These are the activations of a small neural network, seen along a few directions. Each row is one input.
Each table varies a few parts of the input and shows all the possible inputs, shuffled.
A made-up example of a description, with smaller parts first: one of 6 places along a line, together with either a single point or one of 9 places around a ring or (one of 2 separate values, together with one of 5 places around a ring).
Shared parts are said once, and a part with two or three values counts as separate values.

Other details of the inputs vary at random and push rows far along two fixed directions, the same in every table; ignore that.

A family of inputs:
r1: [ 6 -1 -5  5 -6  2  5  2 -1  0 -6 -4  3 -3 -4]
r2: [-4  0  8 -1 15  5 -6  3  2  3  8 14 -4  7 -2]
r3: [-7  2  8 -5 14  3 -9 -1  0  0  9 12 -1  7  0]
r4: [-7  2  9 -3 14  7 -9 -3  5  1  5 12 -1  6 -2]
r5: [ 1  0 -6  0 -8 -1  2 -3 -4 -3 -3 -6  6 -3 -1]
r6: [ 1  0 -5  0 -5  2  5 -2  0 -2 -6 -8  4 -2 -4]
r7: [-1 -2 -6 -1 -7  1  4 -3 -2 -2 -3 -8  6 -2  0]
r8: [ 3 -3 -5  3 -7 -4  7  2 -3  4  0 -5  6 -3 -1]
r9: [ 2  1 -5  0 -7  0  3 -3 -3 -3 -5 -7  5 -3 -2]
r10: [-6  5 10 -2 15  4 -9 -2  2  1  6 12  0  7 -3]
r11: [ -6   4   9  -5  11   3 -14   2  -2   1  14   7  -8   2   2]
r12: [ 1  1 -5  1 -6  2  3 -3 -1 -2 -7 -7  4 -3 -4]
r13: [  4   4  -4   0  -8  -1  -1   3  -6  -2   2 -13  -1  -6  -1]
r14: [  5   4  -6  -5 -10  -2  -1   1  -6  -6   1 -10   1  -1  -1]
r15: [-4 -1  8 -1 15  6 -7  3  3  4  7 13 -4  7 -1]
r16: [ 4 -3 -6  3 -5  3  6  3  1  1 -6 -6  2 -3 -5]
r17: [ 3  2 -3  2 -5  1  4 -2 -1 -2 -7 -7  5 -3 -6]
r18: [  2   2  22   7 -12 -55  33 -21  34 -23 -37  -4 -51  -5  41]
r19: [ 3 -3 -7  2 -6  1  5  2 -2  2 -4 -6  4 -4  0]
r20: [ -6  -1   6   0  11   5 -10   1   3   5   9  16   0   4   3]
r21: [ 2  2 -4  0 -6 -2  4 -1 -4 -3 -4 -8  5 -1 -3]
r22: [-4  0  7  1 14  7 -9  2  5  3  5 16 -4  5 -2]
r23: [  4   3  -4   1  -9   1  -2   1  -5  -2   1 -11  -1  -8  -1]
r24: [  4   3  -7  -4 -11   0  -2   0  -5  -6   0  -9   1  -2  -1]
r25: [ 1  0 -6  0 -8  1  2 -3 -2 -2 -5 -7  5 -2 -2]
r26: [  3   1  -7  -6 -10   1   0   1  -3  -5   0 -10   0  -1   0]
r27: [ 3 -2 -5  4 -7 -4  5  2 -3  3 -2 -5  7 -3  0]
r28: [ 1  1 -3  0 -5 -1  6 -1 -3 -2 -5 -8  5 -2 -5]
r29: [ -6  -2   6   0  11   4 -10   0   4   6  10  16   0   4   3]
r30: [ 0 -1 -5 -2 -5  0  4 -1 -3 -2 -4 -9  5 -1 -2]
r31: [ 2  1 -3  0 -4 -2  7 -1 -2  0 -5 -8  5 -2 -7]
r32: [-2  2  9 -1 13  5 -9  3  0  3  7 15 -3  7  0]
r33: [ 6 -1 -5  4 -7  2  5  2 -3  1 -6 -4  3 -3 -2]
r34: [ -5   4   5  -8   8   5 -16   0   1  -4  11  11  -6   6   3]
r35: [-7  2 10 -4 16  5 -8 -2  3  2  6 11 -1  6 -3]
r36: [-6 -1  7 -1 13  2 -8  2  1  5 12 15  1  5  2]
r37: [ 6 -1 -5  4 -5  1  5  2  0  0 -7 -4  3 -3 -6]
r38: [ -8   1   8  -5  13   2 -10  -2  -1   1  11  12   0   6   1]
r39: [ 5 -1 -4  3 -4 -1  8  4 -2  1 -5 -6  3 -2 -6]
r40: [ 5 -1 -4  2 -6  0  7  4 -4  2 -4 -5  3 -2 -3]
r41: [ 4 -2 -5  4 -7 -4  5  1 -3  4 -1 -5  7 -3  0]
r42: [ 4 -3 -6  3 -5  3  6  2  0  1 -6 -6  2 -2 -3]
r43: [ 5 -1 -5  3 -5 -2  5  2 -4  2 -3 -5  5 -3 -1]
r44: [ 1  1 -5  0 -7 -3  3 -2 -5 -2 -2 -8  7 -2 -1]
r45: [ 4 -2 -7  3 -7  1  4  1 -2  2 -5 -4  4 -5  0]
r46: [ 3 -3 -6  4 -8 -2  4  1 -2  2 -2 -4  7 -4  0]
r47: [ 4 -2 -6  4 -6  3  5  2  0  1 -7 -4  2 -2 -4]
r48: [-2  2  9  0 16  5 -8  3  3  2  6 15 -3  6 -3]
r49: [-5 -2  7 -2 15  4 -8  2  1  5  9 14 -2  5  2]
r50: [ -8   1   6  -4  11   5 -12  -4   2   0   8  14   0   5   3]
r51: [ 6  0 -5  4 -4  0  6  3 -2  1 -5 -5  3 -1 -5]
r52: [  2   1  -4  -1  -8   0  -1   2  -5   0   2 -14  -2  -6  -1]
r53: [-4 -1  8 -1 16  6 -7  3  4  4  6 13 -4  6 -3]
r54: [ 0 -2 -5 -1 -6 -2  4 -2 -4 -1 -2 -9  6 -2  0]
r55: [-4 -1  8 -2 14  6 -8  3  2  4  7 14 -4  7  1]
r56: [ 2 -4 -6  3 -8  0  5  2  0  3 -2 -5  6 -3  1]
r57: [ -6   3   8  -4  10   7 -15   1   1   1  13   7  -9   1   4]
r58: [ 4 -2 -5  2 -7  3  6  2 -1  2 -5 -6  2 -2 -1]
r59: [ 2 -5 -6  2 -6 -3  6  1 -1  5 -1 -6  6 -3  0]
r60: [ 4 -3 -6  4 -8 -2  4  0 -1  3 -2 -4  7 -4  0]
r61: [ 2 -5 -6  2 -6 -2  6  2 -2  4 -1 -6  6 -3  0]
r62: [-6 -3  6 -1 12  5 -9  0  4  6 11 15  0  5  3]
r63: [ 0 -1 -6 -1 -7  2  4 -2 -2 -2 -4 -9  4 -2 -1]
r64: [ -4   0   7   0  12   8 -10   1   3   3   6  16  -4   6   1]
r65: [ 3  2 -3  1 -5 -1  5 -1 -3 -2 -5 -8  5 -1 -5]
r66: [ 5 -2 -6  3 -6  0  4  1 -3  1 -4 -4  5 -5 -1]
r67: [ -6   3   9  -3  13   6 -10  -3   3  -1   6  13  -1   6  -2]
r68: [ -6   4   8  -3   9   6 -16   1   1   0  12   9  -9   1   3]
r69: [ -5   5  33  -5   4 -53  16 -17  32 -25 -16  12 -61   5  48]
r70: [  3   1  -6  -6  -9  -1   0   1  -5  -5   1 -11   0  -1  -1]
r71: [ 1 -1 -4 -1 -4  0  5 -1 -2 -1 -5 -9  4 -2 -5]
r72: [ 4 -2 -5  2 -5 -2  7  3 -4  2 -2 -6  4 -4 -1]
Description of these inputs: one of 6 places around a ring, together with either one of 2 separate values or one of 4 places along a line or one of 6 places along a line.
- Changing only the place on the ring of 6 turns r67 into r6. The same change can be made to r24. Which row results? => r26
- Changing only the place on the ring of 6 turns r14 into r70. The same change can be made to r48. Which row results? => r53
- Change only the choice among 2 separate values in r24. List by row number the other rows that result. => r23
- Change only the place on the line of 4 in r4. List by row number the other rows that result. => r6, r7, r63
- Change only the place on the line of 6 in r59. List by row number the other rows that result. => r15, r49, r53, r55, r61
- Which other rows agree with r11 in the place on the ring of 6? List them by row number. => r2, r3, r8, r28, r31, r36, r38, r39, r40, r69, r72
- Change only the place on the line of 4 in r25. List by row number the other rows that result. => r12, r18, r50

A family of inputs:
r73: [  8  -4  -6   9 -14 -13  33   0   1   2 -24 -24   7  -6  -8]
r74: [-14  -6   7 -10  19  11 -22   4   0  12  29  24   3  11   7]
r75: [ -6  -2  15   1  32   9 -11   9  -2  13  16  30   6  16  -8]
r76: [  7   3 -10  -6 -23 -17  19  -5  -8 -14 -14 -32   3  -4  -2]
r77: [  6   1  22   7   9 -30  11  -1  23  -9 -11  23 -45   4  31]
r78: [  4  -3  -8   8 -14 -12  26  -3   1   2 -20 -31   2 -13  -5]
r79: [  8  -1 -10  10 -17  -3  22  -3   6  -2 -27 -27  -3 -14  -7]
r80: [ -1   0  27   3   7 -38   9  -2  19  -6   1  13 -43  -1  34]
r81: [ -3   0  12  -1  27   6 -16  13  -6  14  25  29   1  12  -2]
r82: [ -2   8 -22 -10 -14  31 -22   7 -32   7  22 -28  40  -7 -29]
r83: [  8  -3  -9   8 -21 -15  18   2  -2   2 -11 -31  -2 -18   1]
r84: [ -5  -1  23   5   9 -28  11 -18  31 -11 -21  27 -31   4  31]
r85: [-11  -5   4  -8  16  20 -26   4   4   8  22  27  -2  10   6]
r86: [ 11  -6 -19   6 -29  -6  14  -2   0  -6 -16 -21   1 -14  12]
r87: [ 18  -2 -13  10 -28  -9  16   8  -2  -2 -13 -22  -8 -16   2]
r88: [  2  -7 -29  -2 -11  31 -13  11 -29  16  21 -15  46  -7 -22]
r89: [-13  14  12 -13  17  20 -37  -3  -2  -5  22  15  -6   7   0]
r90: [-13  -2  12  -3  27   9 -16  -5   2  11  15  33  14  11  -3]
r91: [  1   5 -24 -11 -11  30 -18   7 -33   6  20 -25  40  -3 -32]
r92: [ 10  -7 -16  13 -23  -9  25  -7   8  -3 -28 -12  12  -5  -1]
r93: [  6   4 -26 -14  -7  27 -11  15 -34   3  17 -20  40   3 -37]
r94: [ -1   9  22 -10   8 -30   5  -9  20 -27 -12  13 -46  10  27]
r95: [-14  -3  11   1  28   8 -13  -3   5  11  16  33  16  16  -5]
r96: [-15   1   9  -2  22  20 -24  -4   3   5  15  29   2   7  -1]
r97: [ 18  -5 -12  13 -19  -8  27   6   1  -1 -28 -15   1  -5  -4]
r98: [ -9   1  16   0  32  23 -12   3   7   8   7  28   0  13 -14]
r99: [ 11   4 -13  -4 -25  -7  15  -5  -3 -17 -20 -28  -3  -5  -3]
r100: [-13  -1  25   2   9 -36  10 -18  23 -10  -8  17 -32   2  35]
r101: [-10  11  11 -14  19  19 -33  -3  -3  -6  21  18  -6  11  -3]
r102: [ 12  -2 -12  10 -24  -5  14   2   3  -2 -18 -28  -7 -19   0]
- Describe the family of inputs behind these rows. => one of 2 separate values, together with either one of 4 places along a line or one of 5 places along a line or one of 6 places around a ring
- Changing only the choice among 2 separate values turns r90 into r84. The same change can be made to r93. Which row results? => r94
- Change only the place on the ring of 6 in r77. List by row number the other rows that result. => r79, r87, r97, r98, r102

A family of inputs:
r103: [-2  1  1 -2  1  2 -4  0 -2  1  3  0  1  0  1]
r104: [ 0  0  1  0  3  4 -2  3  0  1  2  1 -2  1 -2]
r105: [-2  2  1 -3  1  1 -3  0 -1 -1  3  0  0  2 -2]
r106: [ 0 -1  1  3  4  1  0  1  1  3  1  4  3  1 -3]
r107: [-1 -2 -1  1  2  2 -1  1  0  2  1  5  3  2  0]
r108: [ 1  1  1 -1  3  3 -2  3 -1  1  2  2 -1  2 -2]
r109: [-1  0  2  1  4  2  0  0  0  2 -1  3  2  1 -4]
r110: [-1  2  1 -2  2  1 -3  0 -3  0  4  1  1  1  0]
r111: [-2 -1  1  0  4  3  0 -1  1  2  0  3  2  1 -2]
r112: [ 1  1  0  0  2  4 -3  3 -1  0  1  3 -2  1 -2]
r113: [  9  -2 -15   3 -26  -8  18  -1  -4  -5 -16 -28   5 -10  -2]
r114: [-1  1  0 -3  0  2 -5  0  0 -2  3  1  0  1 -1]
r115: [-1  1  1 -2  1  1 -4  0 -2 -1  5  1  0  0 -1]
r116: [-2 -3  0  1  3  2  0  1  1  3  1  3  2  1  0]
r117: [-1 -2  0  0  3  1  0  1  0  2  2  4  3  2 -1]
r118: [-1  0  1  0  4  2  0  0  0  1  0  4  3  2 -2]
r119: [ 0 -2  0  2  2  2 -1  2  1  4  2  5  2  1  0]
r120: [-1  2  1 -2  1  2 -4  0 -2  0  3  2  1  0  1]
r121: [-1  1  0 -3  0  3 -4 -1  0 -2  3  1  0  2 -1]
r122: [ 0  1  0 -2  0  2 -5  0 -1 -1  4  1  0  0  0]
r123: [-1  1  0 -2  1  2 -5  0 -1  0  4  0 -1 -1  0]
r124: [-1  2  1 -2  1  3 -4 -1 -1 -1  2  1  1  2  0]
r125: [ 11  -2 -14   7 -23  -8  20  -1  -2  -3 -20 -23   7 -10  -4]
r126: [-2  1  1 -2  2  3 -4 -1 -1  0  2  0  0  1 -1]
r127: [-1  2  1 -2  2  1 -3  0 -2 -1  3  0  1  2 -1]
r128: [-1  2  0 -1  1  2 -5  0 -2  0  3  1  0  0  0]
r129: [-1 -3  0  2  3  2  0  2  1  5  2  4  2  0  0]
r130: [-1  2  0 -3  1  1 -4  0 -1 -1  4  0  0  2 -1]
r131: [ -2   1  26   6   4 -41  18 -14  31 -14 -19  13 -45   2  37]
r132: [ 0 -2  0  2  3  0  0  2  0  4  2  5  2  1 -1]
r133: [-2  1  0 -3  1  2 -4  0  0 -1  4 -1  0  1 -1]
r134: [-2  1  1 -1  2  2 -4  0 -2  0  4  0 -1 -1  0]
r135: [ 10  -1 -15   5 -25 -10  17   0  -6  -4 -14 -27   5 -11  -1]
r136: [-1 -1  1  3  3  2  0  1  2  4  1  3  2  0 -2]
r137: [-1  0  2  2  4  3 -1  0  1  2 -1  3  2  0 -3]
r138: [-1  0  0  0  3  3 -1 -1  0  1 -1  4  2  2 -2]
- Changing only one part turns r124 into r127. The same change can be made to r121. Which row results? => r105
- Describe the family of inputs behind these rows. => one of 3 separate values, together with either a single point or one of 5 places around a ring or one of 6 places around a ring
- Change only the choice among 3 separate values in r122. List by row number the other rows that result. => r115, r123
- Change only the choice among 3 separate values in r130. List by row number the other rows that result. => r114, r133
